cols: U Z K N B Y G F
[ 15.2  43.9 -23.0 -33.3  10.8 -14.3  -4.0 -30.0] -> mevus
[ 17.4 -30.9  -9.5   6.0   6.9 -12.4 -23.3  -3.2] -> padaz
[ 11.5  11.5   2.9 -31.5 -22.1  -3.3  42.3   5.8] -> Fof
[ 10.3  16.4 -36.7 -13.0 -70.6  -4.2  48.9   7.6] -> pigav
[ 15.5  29.7 -37.4 -45.7 -79.8 -14.0  51.0  12.6] -> tipab
[15.3 29.8 60.1 -5.8 -8.8 14.1 64.9 39.6] -> tute
[ 17.7  85.4 -37.4  47.1  -5.7 -25.5 -38.9 -12.6] -> peti
[17.9 31.3 79.1 -4.4 -1.3 17.2 72.3 46.0] -> vap
[  9.0  16.6 -39.6 -12.1  44.7 -17.9  -7.7 -32.3] -> lib
col: [ 64.9 -38.9  72.3] : G
col: [29.8 85.4 31.3 16.6] : Z
len: [17.9 31.3 79.1 -4.4 -1.3 17.2 72.3 46.0] : 8
col: [-14.0  14.1 -25.5] : Y
col: [-31.5 -13.0 -45.7] : N

cols: C T V P
[ 4.3 74.8  2.4  4.4] : Kep
[  4.3 -65.6   2.4  38.1] : pigav
[-65.5 -49.7  22.9 -22.8] : bokor
col: [  4.3 -65.5] : C
col: [ 38.1 -22.8] : P
after: [-65.6] : [2.4]
col: [4.3 4.3] : C
len: [-65.5 -49.7  22.9] : 3
col: [ 2.4 22.9] : V
after: [-65.5] : [-49.7]

cols: A H Q M L X D R
[  0.4  -2.3 -15.7  -8.5  55.0  83.7  81.4 -18.3] : mevus
[  4.6  -5.8 -12.5  37.9 -33.5 -63.3 -48.6  51.8] : bokor
[-17.1  -0.5 -30.6   2.0  49.0  78.3  71.9  -4.8] : Fof
[ 18.8   5.6  54.5 -37.6 -40.2 -37.5 -49.5 -45.3] : lib
[-28.0 -13.3 -61.1  42.3  18.0  62.5  37.2  38.2] : peti
col: [ 51.8  -4.8 -45.3  38.2] : R
len: [ 18.8   5.6  54.5 -37.6 -40.2] : 5
len: [-28.0 -13.3 -61.1  42.3  18.0  62.5  37.2] : 7

cols: Sudi rogu kun Vifo Mip sepi Dofut Lakos Gifa tored
[-43.5 -28.6   4.9  -9.4   2.0 -43.7  -4.2 -34.4  43.1 -14.0] -> bokor
[ 88.0   0.5 -15.8  31.6  25.4   3.7 -33.0 -33.3  25.2 -11.1] -> pigav
[-46.7   8.1  52.9 -46.5  45.5 -10.9  18.2 -13.1   5.3 -31.0] -> lib
[ 23.0 -14.9  21.1  47.9   6.3  13.4 -72.0 -42.3  -3.1  -1.7] -> pel
[ 25.6  20.4 -23.4 -31.1 -39.6  32.5  48.7 -20.4 -40.4  66.3] -> peti
[ 26.9  13.2  -3.1  -7.5 -36.3  29.6   5.7 -33.3 -31.4  51.9] -> Fof
[ 51.2  -5.1 -58.2 -19.5  32.2 -15.3  58.3  -4.4  32.1  -4.7] -> tute
[-32.8 -11.1   9.2  35.8  -9.2  -1.0 -42.4  23.8 -10.3 -11.7] -> mevus
[ 31.8  14.1   2.4  -4.9 -52.2   7.8  -7.4 -24.9  -1.9  37.2] -> vap
len: [-46.7] : 1
col: [ -4.4  23.8 -24.9] : Lakos
col: [-1.0  7.8] : sepi
len: [31.8 14.1  2.4] : 3

cols: Kemip rina Lanu ras Bofef
[-73.8  -9.7   1.0   5.8 -12.4] : lib
[-31.3 -27.0  -4.7  10.7 -38.6] : tipab
[57.2 -7.3 20.3 12.4 -8.0] : Kep
[ 13.8 -14.2  31.4  -2.4 -35.8] : pel
[  9.7  45.5 -14.7  18.2 -12.9] : vap
[ 37.2 -36.1 -29.2 -16.5   4.9] : pigav
col: [ -9.7 -27.0  -7.3 -14.2  45.5] : rina
len: [-31.3 -27.0  -4.7  10.7] : 4
col: [  1.0  -4.7  20.3  31.4 -14.7] : Lanu

cols: golib Sikap gigil Gen vuli
[-28.2  15.1 -55.2 -51.7 -50.9] = peti
[-34.4  21.2 -38.1 -41.1 -69.4] = Kep
[-32.5  18.5 -55.8 -31.5 -40.2] = tipab
[-34.5  22.6 -35.5 -38.9 -69.5] = pel
[-41.2  20.7 -40.1 -40.9 -65.8] = bokor
[-29.2  16.0 -46.1 -51.5 -58.0] = lib
[-29.0  18.9 -48.2 -41.3 -45.7] = pigav
after: [-41.1] : [-69.4]
col: [-55.2 -38.1 -55.8 -35.5] : gigil
len: [-29.0  18.9 -48.2 -41.3] : 4

cols: vip Gefu sugi Fevep devuz Paviv vod purab
[ 3.7 17.7 24.2 -0.6 -4.4 25.5 52.0 76.8] = lib
[ 22.8 -62.6 -40.0   8.6  28.2  -9.7 -11.8  56.7] = mevus
[-63.1  72.0   7.5 -31.4   7.4   1.1  54.4 -11.7] = padaz
[-51.1  87.2  17.2 -30.9 -33.0  -0.3  55.1 -78.9] = tipab
col: [-40.0   7.5  17.2] : sugi
after: [7.5] : [-31.4]
after: [-11.8] : [56.7]
col: [  3.7  22.8 -63.1] : vip

cols: J S E W
[20.2 -2.9 20.2 72.5] : mevus
[15.4 38.8 15.4 86.8] : pel
[ 27.3 -65.2  27.3  68.2] : tute
[ 29.8 -81.6  29.8  44.4] : bokor
[16.9 19.0 16.9 80.0] : Kep
[ 21.3 -15.2  21.3  68.1] : vap
[ 27.5 -62.2  27.5  51.0] : peti
[15.2 40.2 15.2 87.1] : tipab
[ 24.0 -43.6  24.0  57.9] : Fof
[ 28.5 -73.6  28.5  46.9] : lib
which: [ 27.3 -65.2  27.3  68.2] : tute
after: [-65.2] : [27.3]
after: [38.8] : [15.4]
which: [15.4 38.8 15.4 86.8] : pel
col: [-65.2 -81.6  19.0 -15.2 -62.2  40.2] : S

cols: kel bolo deki Lamef
[ 43.4  10.8 -48.1  24.8] -> Kep
[ 66.3 -11.6 -48.1  32.9] -> pigav
[ 73.2 -11.6 -44.2  42.2] -> peti
len: [ 66.3 -11.6 -48.1  32.9] : 4
len: [ 43.4  10.8 -48.1  24.8] : 4
len: [ 43.4  10.8 -48.1] : 3
len: [ 73.2 -11.6 -44.2  42.2] : 4

cols: tumev Zos duf Goba dezi
[-36.9 -15.6  58.1 -38.8 -23.6] -> pel
[-42.2 -15.6  58.1 -38.8 -23.6] -> tute
[-42.2 -15.6 -15.8  56.8 -42.1] -> lib
which: [-42.2 -15.6 -15.8  56.8 -42.1] : lib
col: [-42.2 -42.2] : tumev

cols: Vubo pobo rezi dirim Radat
[15.6 10.9 29.4 55.5 64.1] -> pel
[ 82.3  76.2  37.3 -71.8  -9.4] -> lib
[-64.5  36.8 -72.8 -52.7 -66.5] -> vap
[-82.1 -13.1  12.4 -23.0 -52.5] -> Fof
[ 82.3 -64.7  37.3 -23.0 -52.5] -> Kep
[ 70.7  85.6  76.1   4.9 -40.4] -> peti
after: [76.1] : [4.9]
len: [ 82.3  76.2  37.3 -71.8] : 4
len: [ 82.3 -64.7  37.3 -23.0] : 4
len: [-82.1] : 1

cols: fiza Sepob tev Tunid Tobad
[  0.5   1.8 -13.7  16.8  20.7]  tute
[-8.9  0.5  1.1 13.8 13.8]  vap
[-15.0   5.4  -3.9  -1.8  -6.8]  tipab
[ 42.4  62.6  49.6  14.0 -14.5]  padaz
[-15.0   5.4  -3.9  -1.8  77.8]  pel
which: [-15.0   5.4  -3.9  -1.8  77.8] : pel
len: [ 42.4  62.6  49.6  14.0 -14.5] : 5
col: [-1.8 14.0] : Tunid
len: [-8.9  0.5  1.1 13.8 13.8] : 5
after: [1.8] : [-13.7]

cols: Baz soni Dafe Zit
[-57.4  22.8   6.2  31.3] -> vap
[ 46.9 -28.3  40.5  21.3] -> tute
[ 46.9 -28.3  40.5 -55.2] -> pigav
len: [ 46.9 -28.3  40.5] : 3
col: [46.9 46.9] : Baz
len: [-57.4  22.8   6.2  31.3] : 4

cols: rezok Natab nuzaf tema fud bok sano
[ -8.2 -18.4 -62.6  55.1  39.0  72.9  14.3] = lib
[ -0.6  41.1 -20.7 -19.6 -38.3 -38.4 -20.3] = bokor
[ 42.6   0.6  37.3  14.3 -16.6  17.9 -12.2] = mevus
len: [ -0.6  41.1 -20.7 -19.6 -38.3] : 5
after: [-38.3] : [-38.4]
after: [42.6] : [0.6]

cols: kadal Lisub Rav Maf
[-44.2 -10.0   0.6 -40.0]  Kep
[-44.2 -37.4   0.5   6.8]  pel
[-39.9 -10.0 -44.3  24.9]  lib
after: [0.5] : [6.8]
after: [-37.4] : [0.5]
after: [-39.9] : [-10.0]
len: [-39.9 -10.0] : 2
which: [-39.9 -10.0 -44.3  24.9] : lib
len: [-44.2 -10.0] : 2
len: [-39.9 -10.0 -44.3  24.9] : 4

cols: Zop toz gude rati Kuzu Rof
[ 51.4 -69.3  -7.9 -14.3 -17.0 -17.4] -> bokor
[ 48.5 -47.4 -36.1 -21.2  31.1 -25.6] -> padaz
[ 48.5 -47.4 -36.1 -21.2 -32.4  -8.6] -> tute
[ 48.5 -47.4 -36.1 -21.2 -32.4 -25.6] -> Kep
[ 78.0 -82.8 -39.8 -33.7 -37.4 -28.1] -> Fof
after: [31.1] : [-25.6]
after: [-69.3] : [-7.9]

cols: dinek Fumol mibo vuk
[ 9.3  5.5 50.1 53.1] = lib
[ 8.9 37.2 -4.2 63.5] = Fof
[ 17.0  19.6 -28.7  -3.2] = padaz
[ 9.3  5.5 12.9 -4.4] = mevus
[  9.3   5.5  12.9 -47.3] = tute
[-13.3 -54.9 -39.4 -76.4] = pigav
col: [  9.3 -13.3] : dinek
col: [ 37.2  19.6   5.5   5.5 -54.9] : Fumol
col: [ 8.9 17.0  9.3  9.3] : dinek
len: [ 17.0  19.6 -28.7  -3.2] : 4

cols: rekep tibiz lali gan fide pugif losuz pilom
[ 47.9 -52.2 -34.6 -24.4 -30.8 -24.9 -39.0 -16.0]  Fof
[-26.1  86.8 -32.2  -0.5  37.3   2.8  34.2  40.9]  peti
[-36.1   0.6  58.5  24.5  24.8  24.1  32.4  -7.9]  mevus
[-45.9  10.8  67.2  38.6  44.1  22.3  24.9 -12.6]  lib
[ 38.2   2.8 -45.2 -26.2 -43.0  -3.6  -5.6  23.6]  tipab
col: [ 67.2 -45.2] : lali
len: [-36.1   0.6  58.5  24.5] : 4
after: [24.9] : [-12.6]

